A small network was shown many inputs. Here are its activations along a few directions, one row for each input.
In each table, some parts of the input vary, and every possible input appears once, in random order.
A made-up example of a description, with smaller parts first: one of 4 places along a line, together with either a single point or one of 9 places around a ring or (one of 2 separate values, together with one of 5 places around a ring).
Shared parts are said once, and a part with two or three values counts as separate values.

Other details of the inputs vary at random and push rows far along two fixed directions, the same in every table; ignore that.

A family of inputs:
row 1: [ 10.0 -23.1   0.3 -13.7   6.5   0.7  12.2   1.9   6.2   6.1 -28.3 -15.8]
row 2: [-22.0  25.8   5.3  36.1 -61.6  35.3 -36.8 -15.5  27.1 -21.7  12.7  18.6]
row 3: [  7.5 -16.6   5.9 -15.1   4.3  -6.4  17.4  12.6   6.4   0.9 -29.0 -13.6]
row 4: [-24.0  31.1  16.4  34.8 -60.8  29.8 -38.4  -6.9  24.5 -26.6  12.3  20.7]
row 5: [-29.7  26.1   8.6  36.8 -61.6  33.1 -36.7 -12.1  16.7 -24.0  10.2  25.1]
row 6: [ 11.5 -28.6   1.1 -13.9   1.0  -2.2  11.6  11.0  -0.5   3.1 -24.6 -10.0]
row 7: [  3.1 -21.2  -2.9 -13.5   7.7   2.9  13.8   0.0  -0.7   5.4 -32.1 -13.6]
row 8: [ 11.0 -27.7  -6.5   0.4  13.2   0.4  21.6  -3.2 -15.3  -7.9  -8.6 -20.9]
row 9: [-13.7  49.7 -16.8 -53.9  38.3 -40.9 -33.1  -0.3 -16.6  58.8  60.8  50.0]
row 10: [ 10.7 -17.1   5.6 -14.2   5.4  -3.2  15.7   4.5   5.9   4.9 -30.7 -14.8]
row 11: [ -5.4  49.9 -21.8 -34.2  51.8 -44.0 -25.2  -8.0 -23.1  49.9  77.6  42.0]
row 12: [  8.7 -14.7   2.0   5.9  19.2  -3.2  24.0  11.7 -11.0  -6.3 -17.2 -18.8]
row 13: [ 15.6 -16.6   5.1   5.8  17.7  -5.4  22.1  13.5  -3.9  -5.6 -13.2 -20.9]
row 14: [ 17.5 -20.1   4.6   4.3  18.4  -3.6  22.3  10.3  -4.1  -8.3 -10.9 -18.4]
row 15: [ 17.7 -24.9  -0.9   2.9  14.6  -5.9  19.9   3.3  -6.0  -8.8  -8.6 -21.2]
row 16: [-29.1  27.9   2.1  36.5 -60.6  37.6 -35.5 -17.5  20.3 -22.4   9.0  21.1]
row 17: [  1.5  48.1 -18.6 -34.1  50.2 -46.1 -27.1  -6.2 -15.8  50.4  81.5  39.8]
row 18: [ 10.6 -18.3   1.5   4.3  19.9  -1.4  24.3   8.5 -11.3  -8.9 -14.9 -16.2]
row 19: [ 10.7 -23.1  -4.1   3.0  16.0  -3.6  21.6   1.4 -13.2  -9.4 -12.5 -18.9]
row 20: [-30.6  37.7  13.3  36.7 -57.5  32.3 -32.6 -18.7  23.2 -22.4   4.1  20.3]
row 21: [  0.4 -14.8   2.7 -15.0   5.8  -4.3  19.2  10.9  -0.6   0.2 -33.0 -11.4]
row 22: [ 17.8 -29.4  -3.3   0.3  11.8  -1.9  19.9  -1.3  -8.1  -7.4  -4.7 -23.2]
Description of these inputs: one of 2 separate values, together with either one of 5 places along a line or one of 6 places around a ring.
Question: Changing only the choice among 2 separate values turns row 4 into row 9. The same change can be made to row 17. Which row results?
Answer: row 11
Question: Which other rows does row 12 become when the place on the line of 5 takes its other values? List them by row number.
Answer: row 8, row 11, row 18, row 19

A family of inputs:
row 23: [ 15.2   0.2   3.6 -41.5  42.4 -46.8  12.3  20.5 -14.3  27.8   5.6   6.7]
row 24: [ 23.1   4.7  -2.9 -31.0  54.4 -38.6  10.7  22.4  -6.8  32.3   4.3   6.2]
row 25: [  7.1 -29.8 -15.2 -11.2  20.1  -2.9  35.7   6.5 -18.4  -2.2 -31.6 -27.3]
row 26: [-14.3 -11.0   2.3  33.0 -42.3  29.0   7.6  -9.5   7.5 -44.7 -18.3 -13.6]
row 27: [ 10.5  -2.0  -6.5 -30.5  54.7 -24.0  14.6  19.4 -17.8  40.3   7.6   6.0]
row 28: [ 14.7 -47.5  11.5  11.9  13.1  18.1  50.3  14.3  -0.1 -16.9 -68.0 -46.0]
row 29: [ -5.1   2.5   4.8  19.7 -25.7   9.0 -10.5 -26.9   1.7 -18.7  18.1  -0.8]
row 30: [  3.4  -1.7  20.7  42.3 -29.4  32.0   0.4   8.7  19.6 -29.4 -15.6  -8.2]
row 31: [-18.5  33.4 -15.3  -7.4  -2.2 -11.2 -28.0  -4.4 -10.0  10.5  56.0  37.6]
row 32: [-23.1  54.4  -0.9  -4.2   4.7 -15.1 -30.8   6.6  -7.6  17.3  32.7  39.3]
row 33: [ 14.6 -39.2 -11.3  -8.8  24.7  -1.7  22.6   5.1 -30.2  -1.2 -24.5 -21.0]
row 34: [ 14.9 -58.5  -4.1   7.8   8.1  16.6  43.5  -3.8 -20.0 -26.1 -61.9 -49.1]
row 35: [  8.3 -26.6   4.2 -12.3  22.5   0.9  31.0  24.4 -19.1   2.2 -37.5 -19.6]
row 36: [  1.2  -1.1  27.2  39.5 -38.3  18.6  -3.8  15.6  24.9 -42.5 -25.3 -15.8]
row 37: [  2.2  14.8  -6.5  23.9 -12.6   8.3 -15.5  -0.5   9.5  -6.1  29.5  12.9]
row 38: [-12.1  -5.0  -9.6  -1.2 -38.9  24.2 -27.3 -32.0  14.1   1.6  -3.3   8.2]
row 39: [ 26.1 -32.8 -10.5  -3.9  24.6  -4.9  34.9   4.9  -0.8  -1.1 -22.3 -29.7]
row 40: [-10.3  -7.6  -0.8  47.2 -34.0  33.9   6.5  -9.1  13.5 -33.9 -18.2 -15.5]
row 41: [ -2.7  20.3  16.2  13.8 -14.3   7.0 -17.3   9.1  13.8  -4.8  23.8   7.3]
row 42: [ -1.0  13.2   0.2  15.7 -12.4   5.7 -19.9 -22.4   7.6  -8.2  32.7  -0.7]
row 43: [ 16.4 -57.0  10.1 -17.8 -13.5   9.9  27.2  23.6  11.8  -9.7 -90.4 -31.0]
row 44: [  0.9   4.6   1.2  23.7 -25.2  10.1 -13.5   4.5  12.5 -18.7  22.3  -1.3]
row 45: [  5.0 -11.3   2.4 -31.0  34.3 -26.7  28.2  12.1 -12.4   5.2 -29.7 -11.7]
row 46: [ -3.0  23.2  11.7  22.5 -10.3  15.5  -6.4  -6.2  17.5  -5.2   9.9   4.3]
row 47: [ -7.9  17.7  17.8  10.5 -20.4   3.7 -12.6   3.9   5.5  -5.9  20.5  14.4]
row 48: [ -3.7  27.6  13.1  26.8 -13.4   6.5  -8.3  -3.4  22.0 -14.2  -2.9   4.1]
row 49: [-14.8  37.1 -16.5   6.1  12.3  -4.3 -31.0 -30.2  -6.9  22.8  55.2  29.1]
row 50: [-22.5  30.3   8.8  19.1 -18.1   8.7  -7.2  -1.5   4.0 -15.3 -12.7   6.1]
row 51: [-15.0  -4.9  14.4  13.6 -55.8  30.0  -9.6  -6.2  32.7 -22.3 -54.3  -6.2]
row 52: [-14.2   3.8  -2.2  17.3 -21.3  15.5 -11.4 -26.1  -4.7 -22.0  12.3   3.8]
row 53: [-13.7   3.9   7.6  -4.0 -39.6  24.4 -24.2   0.5  19.6   6.1 -13.1  16.6]
row 54: [  5.7 -12.0   6.0  47.9 -30.7  33.8  -1.2 -23.0  14.4 -36.7 -10.8 -18.5]
row 55: [  2.2   0.7  -4.6 -46.4  47.7 -28.5  19.7   6.5 -19.8  30.6   5.5   3.1]
row 56: [-12.4  29.5  16.7   9.4 -18.6  -8.4 -10.2  -5.8  12.4 -10.4   8.2  10.3]
row 57: [ -5.5  18.9  17.8  18.2 -19.1  13.0  -8.2  -2.3  19.5 -12.3  10.7  -4.8]
row 58: [-15.8  46.4   8.1 -10.6  -0.5 -14.7 -21.7 -11.8   3.4  20.5  50.4  29.7]
row 59: [ 20.8 -44.8  -9.5   1.6  28.6   0.4  24.0   3.9 -19.8   0.2 -23.5 -23.4]
row 60: [ -5.7  26.9  -5.2  -3.5  -2.4 -15.0 -34.1 -18.3 -10.8  13.9  63.8  32.4]
row 61: [-27.0  55.8  -3.8 -10.1   9.1  -5.9 -23.7  -8.9  -7.8  27.2  42.7  33.9]
row 62: [-17.7  27.7  10.4   6.3 -13.1  -4.1 -18.0   7.6   1.2 -11.5   8.8  23.5]
row 63: [-10.8  55.5   6.8  -6.0   5.8 -22.9 -29.6  -4.1  14.8  16.0  44.3  24.4]
row 64: [  8.8 -29.4  -3.8 -48.4  14.7  -4.5  18.3   4.4   4.1  31.1 -41.4 -12.1]
row 65: [ 10.3   4.3  -6.4 -29.9  55.1 -35.9  11.4  22.4 -14.7  35.3  -1.2   8.4]
row 66: [ 27.2 -18.2 -12.6 -33.9  48.2 -32.2   4.2   4.8 -19.4  28.2  27.3  -6.3]
row 67: [ 18.4 -15.1 -14.4 -38.8  37.7 -38.0  15.3  12.2 -20.6  27.4  23.0   1.9]
row 68: [ 14.2 -55.1  16.0  -0.4   3.2  13.1  45.1  25.9  -9.7 -28.4 -64.0 -37.3]
row 69: [-12.0 -10.4  -0.4  41.3 -41.0  33.8   2.1   4.9  -0.8 -39.4 -20.4 -10.4]
row 70: [ 15.3 -28.8 -25.1 -58.5  29.7 -20.8  -7.4  -5.7 -16.2  47.9   1.6   9.4]
row 71: [  0.0  -9.2   7.6  38.7 -40.7  26.2   3.2  -5.1  22.0 -40.3  -8.8 -24.7]
row 72: [ 33.6 -36.9 -10.0 -10.4  38.6 -11.8  19.8   3.6 -15.5   9.7  -5.9 -18.2]
row 73: [-15.3   0.9 -12.9  -2.9 -42.8  21.0 -20.3 -17.8  20.9   1.8  -4.7   9.6]
row 74: [-16.5  27.1   9.4  27.6 -12.3   9.1  -7.5  -3.0  14.2 -11.2  -8.1   6.0]
row 75: [-12.3   2.6 -14.0  -7.4 -37.0  15.1 -29.3  -6.2  13.9   9.5   7.7  21.3]
row 76: [ 14.4  -9.6 -15.7 -41.2  39.0 -38.4  20.5  -0.2 -16.4  28.5  19.9  -3.8]
row 77: [-15.0  28.2 -11.9  -5.7   2.0  -8.4 -35.0 -17.8 -17.0  10.5  57.8  36.9]
row 78: [ 13.4 -11.1 -24.3 -27.1  50.8 -27.3  14.2  13.8 -21.1  34.7  16.1   3.7]
Question: Changing only one part turns row 72 into row 54. The same change can be made to row 75. Which row results?
Answer: row 73
Question: Changing only one part turns row 64 into row 53. The same change can be made to row 34. Which row results?
Answer: row 33
Question: What is each input in this table made of?
Answer: one of 2 separate values, together with one of 4 places along a line, together with either a single point or one of 6 places around a ring
Question: Which other rows does row 46 become when the choice among 2 separate values takes its other values? List them by row number.
Answer: row 30
Question: Which other rows does row 29 become when the place on the line of 4 takes its other values? List them by row number.
Answer: row 56, row 58, row 76
Question: Which other rows does row 23 become when the choice among 2 separate values takes its other values? List them by row number.
Answer: row 56
Question: List by row number the other rows that have the choice among 2 separate values and the place on the line of 4 in common with row 43.
Answer: row 23, row 24, row 32, row 36, row 62, row 65

A family of inputs:
row 79: [-14.4 -10.6   4.5 -21.4 -21.5  13.6   5.8   3.4  13.2   6.4 -61.1  -0.7]
row 80: [ 13.5  15.6   2.2 -30.6  58.2 -34.9  11.9  -2.9 -10.8  34.9   9.8  -1.3]
row 81: [ 22.5 -19.5  20.6  12.2  -1.1   1.4   9.2   1.3  15.9 -14.3 -14.1 -21.7]
row 82: [ -7.8   3.4  -6.5  44.0 -46.6  34.1 -33.7 -21.1  11.9 -22.0  22.5  10.3]
row 83: [-19.3  49.5 -13.1   3.3  -0.2  -4.4 -21.1 -31.8   8.0  13.7  48.3  20.1]
row 84: [ -0.5  22.7   1.6  -8.8  35.8 -18.0  11.7  19.8  -5.9  20.0   8.9   4.6]
row 85: [ -4.7  46.0   6.4   8.0  -3.6  -8.5 -29.8  12.1  14.0  13.6  56.8  32.8]
row 86: [  7.3 -35.1   2.6   4.8 -13.3  12.6  11.2   5.5 -16.4 -18.9  -7.4 -14.0]
row 87: [ 17.1 -26.9  -3.0   7.1 -10.2   5.2  15.4 -10.9  14.8 -13.5  -6.8 -27.9]
row 88: [  1.3 -22.8 -13.5  17.4   3.4  19.5  12.8 -12.1 -10.3 -10.7 -24.5 -15.5]
row 89: [  5.9  -7.0 -10.6 -73.4  19.5 -27.9 -10.7  12.5   4.2  53.6  -9.2  17.6]
row 90: [ -6.6  -9.3   4.8  15.1   0.7  -1.8  17.7  15.0 -13.6 -26.7 -28.4 -10.9]
row 91: [ 17.3 -25.8   0.3  -9.0  11.7 -19.3  15.1  23.9 -14.3 -10.7 -10.5  -8.6]
row 92: [-31.6  19.8   3.7  31.3 -32.8  28.6 -15.5 -14.6 -10.6 -25.4  15.6  15.1]
Question: Changing only one part turns row 82 into row 88. The same change can be made to row 85. Which row results?
Answer: row 84
Question: What is each input in this table made of?
Answer: one of 2 separate values, together with either a single point or one of 6 places around a ring
Question: Which other rows does row 92 become when the choice among 2 separate values takes its other values? List them by row number.
Answer: row 86

A family of inputs:
row 93: [-16.6  56.7   1.9  28.3 -12.0   3.3 -48.3  -5.0   0.0   6.0  89.3  41.8]
row 94: [-10.1  11.8  21.2  36.8 -68.9  36.1 -16.7  -7.0  48.6 -32.7 -35.1  -4.3]
row 95: [ 33.1   8.8 -18.8 -51.3  92.5 -66.8  16.8   7.1 -15.6  56.6  48.0  -1.6]
row 96: [-13.0   3.6  19.6  66.3 -46.4  33.2  -5.0 -16.2   1.0 -64.5  -5.1  -6.7]
row 97: [-18.9  60.8  -5.1  33.0  -5.9   2.3 -52.8 -10.2  -9.3   2.1  76.4  47.0]
row 98: [ 13.0 -42.7  11.3  52.5  -7.3  35.2  53.2   6.7   2.2 -57.4 -65.2 -59.1]
row 99: [ 26.8  -1.5 -19.2 -57.3  80.5 -72.3  18.7   5.8 -29.0  43.1  51.8   4.7]
row 100: [-13.6  33.7 -29.0  26.9 -25.4  14.7 -49.4 -53.3  -5.1  11.9  89.3  33.8]
row 101: [-22.0   7.9  10.6  65.5 -48.5  36.2   6.6 -13.8   0.1 -64.5  -2.5  -9.1]
row 102: [-16.2   3.0  20.2  26.3 -78.5  30.1 -20.8  -6.6  32.5 -45.1 -28.5  -3.9]
row 103: [ 38.6 -50.5   2.2  -3.5  59.5 -12.9  55.1  13.3 -20.3  -6.6 -49.5 -50.2]
row 104: [ 22.3  -1.3 -11.2 -57.9  82.1 -60.4  22.1   6.6 -37.5  46.6  52.3   5.7]
row 105: [ 28.5 -64.3   4.5 -43.0  22.3  -3.8  41.6  35.2  -5.3  15.9 -66.2 -28.5]
row 106: [-27.5  64.6 -13.4  32.3  -7.9   5.3 -41.4  -7.6 -10.2   2.0  78.3  44.0]
row 107: [  9.8 -83.6 -11.0   7.7 -45.5  52.4  18.6 -20.6  13.4 -34.0 -77.8 -46.4]
row 108: [  0.9  -4.4  13.1  70.4 -52.8  32.5 -13.0   5.2  19.1 -56.3   5.9 -13.2]
row 109: [-23.0  12.8  23.0  42.8 -59.7  42.1 -18.4 -11.8  33.3 -29.6 -44.4   1.5]
row 110: [-40.7  62.4   2.4 -10.0 -28.7  -5.8 -58.2 -21.0   4.5  18.2  42.0  53.5]
row 111: [ 10.9  -1.6 -22.2 -81.7  73.1 -52.9  -0.8  19.5 -26.1  78.1   7.3  31.3]
row 112: [  5.8 -56.5  28.5   6.3 -46.6  33.0  31.6  12.9  12.3 -43.9 -84.9 -46.2]
row 113: [ 13.2 -43.7  -4.9 -37.8  35.2  -8.4  52.8  19.1  -4.1  18.3 -79.6 -37.6]
row 114: [  6.2 -53.0  -5.3 -45.3  23.4 -13.1  51.1  18.7 -19.4   4.7 -75.4 -37.9]
row 115: [-42.4  61.8 -11.6  -3.2 -26.5   6.7 -50.5  -4.4   8.8  26.5  42.5  59.6]
row 116: [ 16.7  11.9 -11.2 -89.9  75.0 -53.2   9.1  11.9  -9.3  85.0  15.1  16.7]
row 117: [-17.2  68.6   8.5  28.6  -3.9   1.2 -40.9 -19.9  13.5   8.6  84.1  34.2]
row 118: [ 35.5 -65.3  -4.0 -42.7  20.7 -14.6  38.9  35.2   1.7  11.2 -68.0 -28.9]
Question: What is each input in this table made of?
Answer: one of 2 separate values, together with either a single point or (one of 3 separate values, together with one of 4 places along a line)
Question: Changing only the choice among 2 separate values turns row 109 into row 103. The same change can be made to row 102. Which row results?
Answer: row 99
Question: Which other rows does row 114 become when the place on the line of 4 takes its other values? List them by row number.
Answer: row 102, row 110, row 112
